nisa: [126 118 133  93 144 160  82  63 174 139  91  91 142 111 155 107 161 167
 158 134 147]
muvuf: [153 142 129  95  99 145 165 143 172 129 166 166 144 186 123 110 167 157
 143 119 122]
sus: [105 130 151 130 116 170 115 109 127 191 127 122 191  92 172 162 147 149
 135 116 109]
Zuv: [150 111 111 102 148 128  56  80 159  81  93  80 102 147 141 143 138 120
 129 136 158]
kig: [132 127 129 121 114 171 133 128 125 181 135 125 205  96 147 157 173 159
 124  90  96]
Neto: [119 144 175 148  68 144 146 160 114 122 196 149 139 110 119 145 100  84
  96 117  99]
gakug: [159 133 132  94  92 124 133 136 162  74 185 140 100 214  93  89 137 110
 115 121 129]
ravak: [162 114 129 110 149 103  53 108 139  65 108 103  98 145 149 119 119  92
 115 139 158]
perm: [ 56  80  80  81  93 102 102 111 111 120 128 129 136 138 141 143 147 148
 150 158 159]  Zuv
shift +1: [148]  [149]
shift +1: [117]  [118]
q: [159 133 132  94  92 124 133 136 162  74 185 140 100 214  93  89 137 110
 115 121 129]  gakug

sifi: [138 119 138 150 114 128 147 128 148 155 119 153 153 110 123 139 156 123
 119 137 122 150 146 136 119 145 122]
kelo: [141 156 130  98 154 138 112 135  96 102 143  93  87 144 159 111  94 146
 141 100 146  91 108 125 128 127 141]
Von: [162 113 155 155  90  84 177  92 104 163  69 100 106  95 191  81 162 163
 142  62 116 101 145 146  96 148 143]
Tanik: [136 148 155 128 110 153 119 138 150 153 122 139 150 119 124 119 128 145
 114 146 122 147 138 119 123 137 156]
midad: [128 127 128 128 128 128 128 128 128 128 128 128 128 128 128 128 128 128
 128 128 128 128 128 128 128 128 128]
Sama: [142 149 135 117 147 142 124 138 118 121 142 118 114 138 147 127 115 140
 136 120 143 116 123 131 130 135 137]
pofol: [139 120 135 136 112 118 141 118 125 142 109 128 127 107 136 119 140 129
 121 111 120 126 134 130 110 138 123]
Gako: [142 119 137 139 109 118 145 117 127 147 107 131 130 103 137 120 145 129
 120 110 119 128 136 132 107 142 123]
perm: [122 145 119 136 146 150 122 137 119 123 156 139 123 110 153 153 119 155
 148 128 147 128 114 150 138 119 138]  sifi
key -> tag
[87] -> z_219
[98] -> z_304
[156] -> z_207
[99] -> z_752
[86] -> z_462
[150] -> z_78
key kelo 13:   z_219

dofof: [ 95 123 122 122]
meke: [181  50 122 182]
zipa: [110 122 121 182]
shift -1: [181  50 122]  [180  49 121]
common dofof meke:   [122]
common zipa dofof:   [122]
common meke dofof:   [122]
shift -1: [123 122]  [122 121]
perm: [122 181  50 182]  meke

Momul: [104  90 148 197 141  46  78  94 129  75]
dur: [101  91 146 202 155  40  76 112 123  79]
nuv: [128  83 145 193 121  43  64 109 153  82]
zaso: [103  88 147 199 145  47  78  97 127  73]
Mov: [121 113 170 204 180  44  89  77 167  92]
libi: [100  80 146 197 124  57  71  89 127  66]
laki: [ 81  92 155 191 160  57 105  59 123  87]
tags:
[109] -> z_349
[43] -> z_339
[47] -> z_244
key nuv 6:   z_339
shift -1: [155]  [154]

fovar: [112 117 120 102 152 127 115 121  98]
rud: [ 81  94 155 107 139 103 124 121  60]
meza: [129 129  99 117 152  85 102 139  89]
Bilat: [108 166 112 111 145 115  95 139 133]
lol: [111  97 144 120 132 117 135 117  87]
fol: [103  89 155 161  55 171 120 117 171]
kige: [108 136 125 104 145 140 114 141 123]
sofat: [146 115 120 140 128 119 135 109 120]
liv: [171 171  55 117 161 120  90 103 155]
fen: [141 116 123 138 126 112 133 109 115]
Fos: [130 138 134 142 116 116 129 130 137]
nif: [137 118 124 135 127 114 131 112 116]
shift +1: [161  55 171]  [162  56 172]
common rud meza:   [139]
perm: [ 90 103 155 171 171  55 117 161 120]  liv

puz: [114 110 120  99 122 109 116 120  92 111 123 119 109 102 123 113 104 119
 107 103 100 113 108 121 104  96 103  98]
dezav: [104 112  74 167  65 125  98  74 197 110  62  81 125 159  62 100 151  79
 128 151 161 110 130  66 148 186 145 180]
Keru: [113 110  83 168  72 125 105  78 185 111  76  90 129 159  73 102 148  92
 126 149 159 108 137  73 150 182 107 170]
Selog: [111 109 114 103 115 108 112 114  99 109 116 114 108 104 116 111 105 114
 107 105 103 111 108 115 105 100 105 101]
tino: [112 109 117  99 119 108 113 118  94 110 120 116 108 101 120 112 103 112
 107 102 100 111 107 119 103  96 103  97]
beve: [146 155 193  66 210 130 160 201  42 153 202 182 125  79 207 165  96 179
 130  94  80 154 110 208  91  45 108  64]
dimu: [108 106 105 111 104 108 106 105 112 107 105 106 108 110 105 107 109 107
 108 110 110 106 109 105 110 111 109 110]
senu: [113 110 120  97 122 107 114 120  90 111 123 118 107  99 123 113 101 118
 106 101  98 111 106 121 102  93 102  95]
zul: [102  99  86 128  81 108  97  84 137 100  83  90 108 123  82  96 119  91
 107 119 123  99 113  82 120 135 115 129]
Neke: [149 149 148 151 148 150 149 149 153 149 148 149 150 152 148 149 152 148
 150 151 151 150 150 148 151 152 151 153]
shift +1: [81]  [82]
q: [113 110  83 168  72 125 105  78 185 111  76  90 129 159  73 102 148  92
 126 149 159 108 137  73 150 182 107 170]  Keru
q: [113 110 120  97 122 107 114 120  90 111 123 118 107  99 123 113 101 118
 106 101  98 111 106 121 102  93 102  95]  senu
shift +1: [111 109]  [112 110]

Kavig: [161 186 162  85 103 104 103 173]
Zudaf: [161  85 173 162 103 186 104 104]
Poz: [173 162 162  85 104 103 186 104]
q: [173 162 162  85 104 103 186 104]  Poz
perm: [104 104 186 103 162 173  85 161]  Zudaf
perm: [186 173 103 104 162  85 104 161]  Zudaf
shift -1: [162  85 104]  [161  84 103]
Table of tags by key:
[85] -> z_509
[186] -> z_258
[103] -> z_474
[162] -> z_746
key Poz 2:   z_746

denur: [ 99 133 116 109 148 145 114 141  94]
buga: [112 143 115 109 192 134 144 138 165]
zulet: [112 143 115 109 192 134 141 138 165]
lofos: [100 119 141 125 111  83  96  93 126]
Tizuf: [113 135 119 118 128 119 118 161 125]
fot: [110 128 131 124 167 129 136 142 151]
tugi: [124  97 136  98 144 118  73 109 142]
sav: [158 166 170 162 139 112 139 165 119]
Table of tags by key:
[116] -> z_978
[119] -> z_174
key Tizuf 3:   z_174
shift +1: [109 192]  [110 193]

Nama: [200 162 119 150]
vigur: [133 187  51 197]
nokuz: [196 159 124 148]
zuf: [196 166 111 157]
ros: [159 114 204 170]
Tus: [ 66  92 135 107]
dup: [ 64 109 130 111]
nufo: [134 193  47 200]
Rasik: [131 196  66 196]
zafon: [203 170 114 159]
nebo: [196 167 106 171]
dezik: [ 68 113 127 123]
perm: [114 159 170 203]  zafon
tags:
[46] -> z_272
[151] -> z_189
[150] -> z_235
[204] -> z_975
[47] -> z_68
[124] -> z_739
[111] -> z_103
[119] -> z_20
[51] -> z_33
[118] -> z_381
key Nama 3:   z_20
shift +1: [170 114]  [171 115]

popup: [122 147 189 127 145 140 156 163 185 148 102 127 149 100 138 147 109 143
 128 132 120 145 122 146 102 163  95 139  88 128 171 153 125 136 130 123
 128 152 130 127 131  87 123 141 110 202 120 135 104 148 121 167 148 149
 111 114 150 108  72 128 122]
lupi: [122 147 189 127 145 140 156 163 185 148 102 127 149 100 138 147 109 143
 128 132 120 145 122 146  90 163  95 139 122 128 171 153 125 136 130 123
 128 152 130 127 131  87 123 141 110 202 120 135 104 148 121 167 148 149
 111 114 150 108  72 128 114]
kup: [122 147 189 127 145 140 156 163 185 148 102 127 149 100 138 147 109 143
 128 132 120 145 122 146  90 163  95 139 122 128 171 153 125 136  57 133
 118 105 110  97 128  90 121 122 151 109 134 112 149 139 110  80 112 152
  87 161 112 136  89  87 127]
fodu: [122 147 189 127 145 140 156 163 185 148 102 127 149 100 138 147 109 143
 128 132 120 145 122 146  90 163  95 139 122 128 171 153 125 136 130 123
 128 152 130 127 131  87 123 141 110 202 120 135 104 148 121 167 148 149
 111 114 150 108  72 128 122]
shift -1: [102 127]  [101 126]
q: [122 147 189 127 145 140 156 163 185 148 102 127 149 100 138 147 109 143
 128 132 120 145 122 146 102 163  95 139  88 128 171 153 125 136 130 123
 128 152 130 127 131  87 123 141 110 202 120 135 104 148 121 167 148 149
 111 114 150 108  72 128 122]  popup

